These are the activations of a small neural network, seen along a few directions. Each row is one input.
In each table, some parts of the input vary, and every possible input appears once, in random order.
Descriptions start from the smaller parts, as in this example, which fits no table here: ring(8) and (point or ring(9) or (values(3) and line(4))).
Shared parts are said once, and a part with two or three values counts as separate values.
(in the rows, 128 means zero)

Other details of the inputs shift rows strongly along two fixed directions, in all tables alike. That doesn't count.

Rows:
row 1: [141 128 102  55 141  83 158 136 107  88 111]
row 2: [179 151 103  81 164 113 176 101  90 110 103]
row 3: [124 107 120  85 111  92 136 123 123 125  99]
row 4: [179 151  95  73 179 119 136 121 141  67 153]
row 5: [157 150 145 136 119 148 118 157  55 149 153]
row 6: [ 89 140 166 195 134 152  96 109 170 105 113]
row 7: [118  92 177 158  97 163 128 165  82 186 237]
row 8: [118 112 122 192 122 145  67 120 183 116  91]
row 9: [117  99 163 113  76 182  77 159  60 198 175]
row 10: [127  97 109  79 172  89 118 133 147 102 150]
row 11: [112 107 133  85 108 128 128 159  91 163 146]
row 12: [136 150 111 137 118 141 158  98 156 122  53]
row 13: [128 125 146 182  94 176  86 143 146 150 159]
row 14: [129  74 147 122  63 142 126 154 117 203 225]
row 15: [113  77 134  95 109 136 103 148  70 145 139]
row 16: [107 126 129 115 148 121 138 142 160 110 154]
row 17: [134 135 156 110  90 108 167 146  81 155 160]
row 18: [128 109 134 178 105 173  78 145 144 157 152]
row 19: [109  92 132  99 113 146 120 160  71 140 145]
row 20: [164  94 119 108 111 139  93 121 127 154 171]
row 21: [175 130  90  62 183 104  94 134  80  76  96]
row 22: [183 159 110  90 171 106 181 108  88 111 106]
row 23: [169 100  82  79 164  70 139 122 159 110 134]
row 24: [147 137 118  90 162  83 170 122 138  75 164]
row 25: [122 142 141 105 116 101 168 124 112 117 117]
row 26: [130 154 142  92 172 128 117 127  75  86 121]
row 27: [ 79 172 171 192 147 142 112 110 146  96  44]
row 28: [178 133  88  87 168 126 163 105 145  94 144]
row 29: [148 126 122  93  85 121 156 150 106 177 142]
row 30: [159 110 118 116 111 151 106 135 129 151 178]
row 31: [125  95 129 135  71 116 121 137 136 212  99]
row 32: [178  97  86  91 163 113 134  97 147 119 133]
row 33: [164 144  94  82 169 124 106 146  86  82 103]
row 34: [133 154 131 183 150 139 106 118 165  81 108]
row 35: [116 136 109 170 115 145 142  89 183 133  15]
row 36: [142 106 114  84 189 112  83 118 125  72 144]
row 37: [102 169 139 179  91 162 115 108 178 125  35]
row 38: [163 135  91  82 162  91 166 132 159  98 149]
row 39: [170 165  96  67 180 124 121 146  81  64 115]
row 40: [152  96 152 143  75 137 145 147 115 228 226]
row 41: [117 134 131  93 169 120 151 142  76  83 123]
row 42: [ 72 142 152 190 146 119 140 107 209  99  86]
row 43: [178 116  84  63 158 107 144 104 105 118  88]
row 44: [108 124 140  86 106 137 143 162  91 158 155]
row 45: [169 125 103  68 145 112 109 117 100 112  96]
row 46: [ 72 148 164 214 133 121 138 121 206 121  93]
row 47: [120 163 150 175  98 145 124 102 143 132  61]
row 48: [120 133 113  70 170 121 148 149  82  67 118]
row 49: [169 144 114 116 165  78 172 132 146 117 156]
row 50: [149 107 154 124  52 134 151 156  71 239 183]
row 51: [171 132  81  47 167  73 161 137 114 105 100]
row 52: [141 155 134 167 137 131 124  97 179  95 105]
row 53: [ 68 153 147 171  77 129 149 119 188 119  47]
row 54: [126 171 155 186 103 138 129 111 140 134  62]
row 55: [141  96 119 165  95 166 127 118 164 190 145]
row 56: [129 110 133 105  95 125 151 144 134 137 199]
row 57: [169 105 150 159  83 165 152 134 102 229 222]
row 58: [104 112 128 127 152 141 132 145 140  87 154]
row 59: [120 144 135 212 119 151 146  79 209 134  75]
row 60: [153 115 158 136  59 128 159 165  67 246 185]
row 61: [114 144 142 105 143 151 107 131 100 102 112]
row 62: [ 86 189  22 123 157  86 123  66  92 104 197]
row 63: [147 126 161 145  72 180 100 160  44 206 183]
row 64: [ 98 142 159 195 103 108 154 117 191 117 117]
row 65: [ 76 120 156 199 130 144 127 124 169 100 114]
row 66: [ 86 106 126 173 115 101 122 100 228 104  70]
row 67: [167 116  82  84 163  80 150 131 158 103 141]
row 68: [126 117 110  50 170  85 128 135 106 102 104]
row 69: [140 122 111  88 189 123  97 131 125  65 152]
row 70: [121  98 108 100 173 122 124 142 129  75 154]
row 71: [ 91  65 146 163 106 151  89 139 146 156 153]
row 72: [ 72 144 154 200 127 167  89 114 201  96  89]
row 73: [154 152 135 162 161 136 116 136 130 103 150]
row 74: [107 130 183 188 122 163  99 131 131 154 169]
row 75: [ 86 121 173 175 101 154 138 154  87 163 128]
row 76: [ 85 205  20  93 158  82 134  66  44 104 153]
row 77: [ 70 125 151 177 119 148  65 108 160 120  30]
row 78: [107 110 175 115  67 151 137 162  65 215 189]
row 79: [163 154 136 146 147 125 132 120 142 114 147]
row 80: [132 124 138 146  69 163  97 135 121 183 104]
row 81: [ 69 119 130 176 138 120 120 118 220 103  77]
row 82: [ 63 162 169 196 120 121 145 122 166 131  49]
Description of these inputs: values(2) and (point or (line(5) and ring(8))).
Changing only the values(2) part turns row 49 into row 60. The same change can be made to row 58. Which row results?
Answer: row 48
Changing only the values(2) part turns row 38 into row 29. The same change can be made to row 7. Which row results?
Answer: row 75
Changing only the values(2) part turns row 6 into row 26. The same change can be made to row 81. Which row results?
Answer: row 11
Which other rows does row 23 become when the values(2) part takes its other values? List them by row number.
Answer: row 31
A walk changes only the line(5) part. It starts at row 5 and steps to row 63. List the rest of the walk in order.
Answer: row 39, row 33, row 21
Which other rows does row 15 become when the values(2) part takes its other values? List them by row number.
Answer: row 71

Rows:
row 83: [126  81 159 120  64 156 129 156  97 223 215]
row 84: [ 85 117 155 193 111 161  98 125 167 126  81]
row 85: [148 135  93  80 181 113 110 124 101  77 139]
row 86: [ 97 136 139 150 143 120 114 129 157  89  91]
row 87: [159 148 102  86 177 125 131 128 106  73 141]
row 88: [115 105 135 134 113 123 123 137 157 129 119]
row 89: [174 134 114  98 155 107 143 120 125 114 142]
row 90: [113 124 125 145 109 115 149 119 151 137 128]
row 91: [147 160 110  67 161 107 144 130  63  94  93]
row 92: [162 121 118 106 124 135 125 127 128 137 152]
row 93: [116 147 121 132 117 116 141 114 140 127  33]
row 94: [113  99 170 133  74 163 116 163  78 212 219]
row 95: [150 106 103 101 129 128 109 124 120 138 148]
row 96: [149 162 105  98 178 103 158 124 104  84 149]
row 97: [ 69 144 149 202 100 137 131 113 166 134  98]
row 98: [161 124 122 108 119 120 152 142 102 170 190]
row 99: [100 103 149 183 102 146 103 121 186 142  76]
row 100: [121 159 135 168 146 129 127 109 156  98  91]
Changing only one part turns row 88 into row 86. The same change can be made to row 98. Which row results?
Answer: row 96
What do these inputs look like to the network?
Answer: values(2) and (point or ring(8))
Which other rows does row 84 become when the values(2) part takes its other values? List them by row number.
Answer: row 99
